A small network was shown many inputs. Here are its activations along a few directions, one row for each input.
In each table, some parts of the input vary, and every possible input appears once, in random order.
Descriptions start from the smaller parts, as in this example, which fits no table here: line(6) and (point or line(9) or (values(3) and ring(5))).
Shared parts are said once, and a part with two or three values counts as separate values.

Other details of the inputs shift rows strongly along two fixed directions, in all tables alike. That doesn't count.

A family of inputs:
R1: -5, 30, 4, -13, -4, 12, -4, -1, -14, -62, 8, 20, 2, -31
R2: -20, 9, 39, 19, 7, 61, -9, -16, -59, -3, 35, -18, -20, -34
R3: 1, -1, 15, 2, 10, 45, -15, 21, -44, 29, 40, -16, -8, -4
R4: -1, -5, 16, 10, -5, 41, -21, -1, -50, 31, 24, 0, -17, -24
R5: -15, -35, 0, 10, 15, 15, -4, 2, 12, 65, 31, -16, -4, -13
R6: 8, -27, 1, 15, 12, 8, -25, 31, 2, 66, 21, -9, -7, 14
R7: 5, -52, 7, 38, 6, 7, -19, 12, 14, 53, -4, -7, -21, -5
R8: 1, 40, -10, -32, -11, -7, 8, 2, -18, -51, 2, 28, 19, 5
R9: 11, 18, -7, -12, -4, -24, 27, -10, 12, -29, -30, 11, 12, 27
R10: 12, -12, -34, -7, -17, -62, -10, 10, 52, 17, -24, 37, 17, 1
R11: 9, -19, -38, -10, 6, -50, -9, 20, 71, 7, -9, 26, 13, 6
R12: 13, -13, 21, 36, -10, 40, -16, -3, -34, 24, 2, -11, -23, 2
R13: -2, -4, -21, -18, -8, -47, 22, -22, 31, -11, -34, 12, 24, -6
R14: -3, -15, -33, -18, 3, -57, 28, -9, 39, 23, -32, 11, 31, 16
R15: -14, -2, 17, 6, 8, 40, -2, -9, -57, 35, 27, -11, -5, -1
R16: 5, 44, 5, -6, -9, 21, -4, -3, -7, -92, -8, -4, -14, 11
R17: 9, -30, -4, 20, -1, 0, -18, 23, -10, 71, 15, 5, -9, 15
R18: -12, 43, 16, -6, -5, 4, 15, -27, -23, -85, -8, -12, 3, -24
R19: -2, 9, 41, 22, 11, 62, -5, -8, -47, -8, 19, -41, -47, -1
R20: 8, -57, -10, 27, -2, -14, -6, 21, 19, 91, -9, -1, -5, 29
R21: -13, -30, 1, 1, 13, 8, -1, 10, 2, 75, 26, -18, 9, 3
R22: 10, -11, 32, 28, -3, 38, -1, -17, -43, 24, 2, -22, -29, -2
R23: -7, 42, -4, -24, 4, -6, 21, -12, -1, -49, -11, -14, 18, 10
R24: -11, -4, -15, -24, -7, -33, 8, -18, 24, 2, -14, 24, 26, -11
R25: 6, 39, 11, -13, 2, 10, 15, -4, -11, -52, -15, -15, -2, 21
R26: -9, 11, -10, -16, 2, -14, 20, -13, 20, -34, -4, -15, 4, -5
R27: 1, 33, -12, -24, -2, 3, 3, 4, 8, -60, 13, 16, 10, -15
R28: 6, -34, -12, -4, -1, -60, 14, -2, 67, 6, -34, 10, 10, 0
R29: 2, 50, 11, 0, -7, 11, -13, -3, -19, -93, -1, 21, -7, -16
R30: 10, -16, -28, -10, -3, -50, 3, 23, 62, 13, -29, 9, 19, 32
Each input here is: ring(5) and ring(6).
Changing only the ring(6) part turns R2 into R29. The same change can be made to R5. Which row results?
> R11
A walk changes only the ring(6) part. It starts at R23 and steps to R21. List the rest of the walk in order.
> R3, R6, R30, R25
Which other rows does R14 become when the ring(6) part takes its other values? List them by row number.
> R8, R9, R15, R17, R20

A family of inputs:
R31: 4, 26, 22, 9, -7, 51, -14, 1, -69, -16, 22, -1, -10, 1
R32: 17, -7, -19, -11, -14, -61, 17, -6, 57, -32, -49, 26, 6, 7
R33: 8, -50, -3, 13, 8, 2, -2, 22, 22, 85, 4, -13, -8, 23
R34: -13, -19, 30, 19, 17, 54, -19, 6, -44, 41, 50, -22, -25, -41
R35: 2, -28, 22, 19, 9, 29, 5, -3, -11, 33, 3, -17, -24, 8
R36: 6, 21, 7, 0, -14, -14, 13, -20, 3, -62, -33, 1, -7, -8
R37: -10, 41, -13, -21, -10, -22, 10, -17, -8, -62, -10, 18, 28, -4
R38: -2, 7, -28, -20, 2, -44, -6, 22, 49, -23, 4, 25, 20, -8
R39: 8, 29, 24, 6, 1, 50, -9, 4, -68, -13, 20, -9, -14, 4
R40: -2, 10, 34, 19, -1, 38, 3, -20, -36, -27, -5, -26, -24, -7
R41: -12, -11, -19, -19, -2, -25, -1, -3, 33, 2, 3, 21, 17, -22
R42: 10, -48, -26, -1, 3, -52, 9, 20, 73, 48, -30, 13, 10, 30
R43: 4, 30, 21, 2, 3, 53, -22, 16, -45, -38, 38, 0, -17, -20
R44: -10, -15, 26, 28, 15, 54, -3, -6, -41, 45, 27, -47, -25, 2
R45: -4, 44, -8, -13, -14, 4, -8, -4, -17, -61, 3, 16, 13, 2
R46: 0, 31, 24, 20, -2, 29, -1, -20, -31, -50, -8, -25, -17, 1
R47: -8, 24, 25, 19, 6, 47, 3, -18, -40, -37, 5, -33, -19, 5
R48: -15, -19, 16, 24, 11, 50, -27, 1, -41, 44, 44, -20, -20, -26
R49: -6, 38, -2, -28, -5, -12, 19, -16, -13, -53, -10, 7, 18, -9
R50: 7, -27, 21, 44, 6, 31, -19, 7, -20, 49, 4, -32, -31, 12
R51: 6, 42, 0, 3, -12, -16, 10, -22, 2, -88, -33, -3, -1, 0
R52: -7, -42, -2, 15, 18, 0, 0, 6, 2, 89, 14, -29, -6, 2
R53: -8, -29, 23, 16, 13, 37, 5, -6, -22, 56, 18, -35, -18, -1
R54: 12, 20, 24, 34, -7, 33, -16, -3, -43, -32, -4, -24, -32, 8
R55: -8, 32, 21, 8, 7, 41, -2, -13, -65, -19, 20, -23, -6, -8
R56: -2, 25, 17, -9, 4, 33, -7, 4, -27, -37, 30, 8, -10, -29
R57: 3, -41, -26, -1, -5, -31, -11, 19, 38, 65, -2, 28, 14, 6
R58: 22, -48, -10, 23, -5, -36, -8, 18, 44, 56, -31, 6, -13, 16
R59: 8, -29, 33, 32, 5, 40, -6, -5, -29, 36, 4, -23, -36, 0
R60: -5, -52, -12, -2, 14, -23, 11, 7, 30, 92, 1, -12, 5, -2
R61: -2, -13, 14, 11, -1, 26, -4, -2, -38, 40, 16, 3, -8, -8
R62: -10, 36, 10, -13, -10, 13, 8, -21, -39, -48, 1, 7, 11, -14
R63: -7, -55, -17, 18, 11, -7, -29, 26, 25, 95, 23, 4, -4, -7
R64: 3, 32, 7, -8, -6, 36, -19, 6, -29, -44, 22, 13, -4, -9
R65: 0, -1, -31, -32, -13, -53, 12, -3, 51, -13, -19, 45, 32, -3
R66: -6, 20, 7, -10, -2, -2, 21, -19, 10, -52, -20, -6, 4, 5
R67: 4, 47, -5, -35, -9, -16, 20, -12, -11, -70, -12, 23, 18, 0
R68: -11, -47, -23, -3, -1, -33, 1, 1, 41, 69, -4, 18, 21, -14
R69: 4, -4, -19, -29, -4, -40, 26, -2, 51, -10, -23, 16, 17, 16
R70: 8, 4, -26, -40, -4, -56, 26, 0, 51, -12, -24, 24, 27, 11
R71: -2, 47, -6, -12, -12, -3, -2, -4, -25, -58, -3, 14, 14, 7
R72: 1, 0, -34, -39, -7, -54, 7, 2, 64, -23, -13, 46, 30, -10
R73: 2, 34, -7, -9, -5, -14, 10, -3, 17, -68, -23, 1, 7, 26
R74: 5, 16, -38, -32, -3, -61, 15, 9, 54, -24, -25, 15, 32, 22
R75: 4, 4, -31, -24, -3, -53, 16, 9, 62, -16, -26, 9, 26, 29
R76: 15, -63, 3, 32, 6, -9, -12, 19, 27, 86, -11, -9, -18, 19
R77: -13, -11, 10, 13, 17, 25, -18, 10, -18, 25, 37, -13, -12, -31
R78: 10, -50, -9, 8, 11, -9, -5, 24, 22, 97, 7, -9, -3, 17
R79: 1, 47, 1, -10, -3, 9, -1, -2, -36, -52, 3, -1, 8, 9
R80: -11, 3, -29, -18, -7, -41, 5, -7, 36, -14, -11, 24, 33, -6
Changing only one part turns R41 into R48. The same change can be made to R49. Which row results?
> R55
Changing only one part turns R57 into R45. The same change can be made to R64. Which row results?
> R63
What is each input in this table made of?
> ring(5) and line(10)
Which other rows does R71 become when the ring(5) part takes its other values? List them by row number.
> R31, R37, R61, R62
A walk changes only the line(10) part. It starts at R32 and steps to R59. List the rest of the walk in order.
> R35, R69, R70, R67, R61, R65, R72, R56
